These are the activations of a small neural network, seen along a few directions. Each row is one input.
In each table, some parts of the input vary, and every possible input appears once, in random order.
A made-up example of a description, with smaller parts first: one of 6 places along a line, together with either a single point or one of 9 places along a line or (one of 2 separate values, together with one of 5 places around a ring).
Shared parts are said once, and a part with two or three values counts as separate values.

Other details of the inputs shift rows strongly along two fixed directions, in all tables alike. That doesn't count.

Table:
x1: [-37   6   0  40  -4  -5 -13  -1  20  26  29  11]
x2: [ 33  16 -11   4   5  -8  -2   3   6 -14  -4  -8]
x3: [-13  -7   8  14 -10   4   2  -4  27 -13  -4  -4]
x4: [-19  -7  -8 -46  24   0  19  -2 -55  17  -4  35]
x5: [-14  -7 -10  -2   2  -2   1  -9  -2  29  16   8]
x6: [-57   4  12  36   2  -4  -4  14   5   6  24   7]
x7: [ 23 -10  18 -14 -11  15  -3  12 -10 -27 -22 -39]
x8: [  0  -1 -36 -43  23   1  15 -12 -34  23   0  47]
x9: [ 27   4  14  39 -29   9 -23  -4  47 -35 -17 -47]
x10: [ -4  21   5   7   6   9  -5   3  21 -20   8   1]
x11: [ 39   8  21 -17  -6  19  -7  -2   1 -24 -20 -21]
x12: [ 53   4  -2 -21   0  -5   0  -2 -18  -2 -21 -12]
x13: [-32   8  -4  39  -2 -27  -4   2  23  28  37  -2]
x14: [ 27   2   1 -31  12  15   2   9 -23 -38 -25  -9]
x15: [ 19 -26   0 -41  -1  15  13  -2 -28   8 -18  19]
x16: [-11  13  -6  -2  10  -2  -3 -11  -7  24  12  17]
x17: [-23  -8   3 -10   2   2   9  -2   1  19  16  11]
x18: [-39 -14  -4   0   4  -5  13   3  -8  -3  -4  15]
x19: [  4   5   6  40 -13 -15 -14   8  22   5  11 -15]
x20: [ 24 -11  -8   9 -13 -15   2  -3  10  -9 -15 -12]
Each input here is: one of 4 places along a line, together with one of 5 places along a line.
Question: The inputs of x14 and x10 match in every part but the place on the line of 4. If x6 is changed in the same way as x14 into x10, which row does it become?
Answer: x15
Question: A walk changes only the place on the line of 4. It starts at x12 and steps to x16. List the rest of the walk in order.
Answer: x11, x4

Table:
x21: [  1   0 -10 -17  12  -6   7  -4 -20  15   3  16]
x22: [ -7   2   4  19  -8  -5  -7   1  14   5   8 -13]
x23: [  3 -10 -12 -15   1  -4  11  -6 -13  13  -6  19]
x24: [-3  0  0 22 -6 -8 -7  3 16  3  8 -8]
x25: [-11  -5   1   1  -1   1   6   1   4  -6   0   0]
x26: [ -1 -13 -12 -12   2  -9   9  -5 -16  16  -5  18]
x27: [-4 15  1 21  0 -6 -6  3 12 -4  6 -4]
x28: [  0 -13 -16 -17   5  -6  12  -5 -14  20   2  22]
x29: [-16  -1   7  18  -5  -4  -3   4  14  -9   4 -11]
x30: [ 54   2   6 -18  -8  14  -6   3  -6 -24 -27 -32]
x31: [-14  10   8  16  -1   6 -10   4  10 -10   7  -4]
x32: [  1  -3 -17 -18  13  -7  10  -1 -20  16   3  22]
x33: [-4 13  2 19 -3 -4 -7  0 15 -5  7 -1]
x34: [-15  -1   8  20  -6   2  -8   4   8  -4   4  -9]
x35: [ 48 -20   7 -40  -8  17   8   1 -23 -17 -34 -15]
x36: [-2 -1 -2  2 -4  0  1 -3  5  8  4 -2]
x37: [-8  1  9  0  2  4  0  2  3  0  2  1]
x38: [-15  12   6  16   3  -1  -3   6  12 -14   6  -9]
x39: [ 40  -6  16  -1 -17  21 -10   5   6 -33 -28 -36]
x40: [  1  -6 -10 -21   6   1   7  -7 -13  15  -2  15]
x41: [-15   6   8  17  -1   7  -9   2  13  -6   4  -5]
x42: [-11   4   1  -2   3   1   2   1   3 -11   2   2]
x43: [-16   5   3  -3   9  -2   5   5  -9   7   8   9]
x44: [ -3 -14 -11 -17   5  -9   9  -7 -20  22   1  17]
x45: [-14  12   8  19   2   4  -9   6   7  -8   6  -7]
x46: [  2  -8 -14 -16   8  -3   8  -5 -11  15   1  20]
x47: [-6 14  4 15 -3  0 -8  0 15 -2 12 -8]
x48: [ 44 -14  16 -17 -14  13  -4   6  -8 -24 -30 -31]
x49: [-5  9  2 20 -3 -3 -6 -2 18 -2  4 -1]
x50: [ 1  7  0  2  2 -3 -3 -3  1  3  7  2]
x51: [ -3  -1 -14 -12   8  -6   6  -3 -10  13   7  21]
x52: [ -8  -4  -1 -22   9   1   9   0 -19   8   2  18]
x53: [-4  9  5 17 -1 -3 -8 -3 17  1  9 -6]
x54: [-11   0   1  -1   3   2   3   0   6  -7  -1   2]
x55: [ 1 -2 -1  4 -3 -3  1 -4  4  7  5  0]
Question: Describe the family of inputs behind these rows.
Answer: one of 5 places along a line, together with either one of 3 separate values or one of 4 places along a line
Question: The inputs of x40 and x47 match in every part but the place on the line of 5. If x46 is changed in the same way as x40 into x47, which row does it become?
Answer: x51
Question: Which other rows does x52 become when the place on the line of 5 takes its other values? List them by row number.
Answer: x35, x37, x43, x48
Question: List by row number the other rows that have the place on the line of 5 in common with x55.
Answer: x23, x25, x28, x35, x36, x39
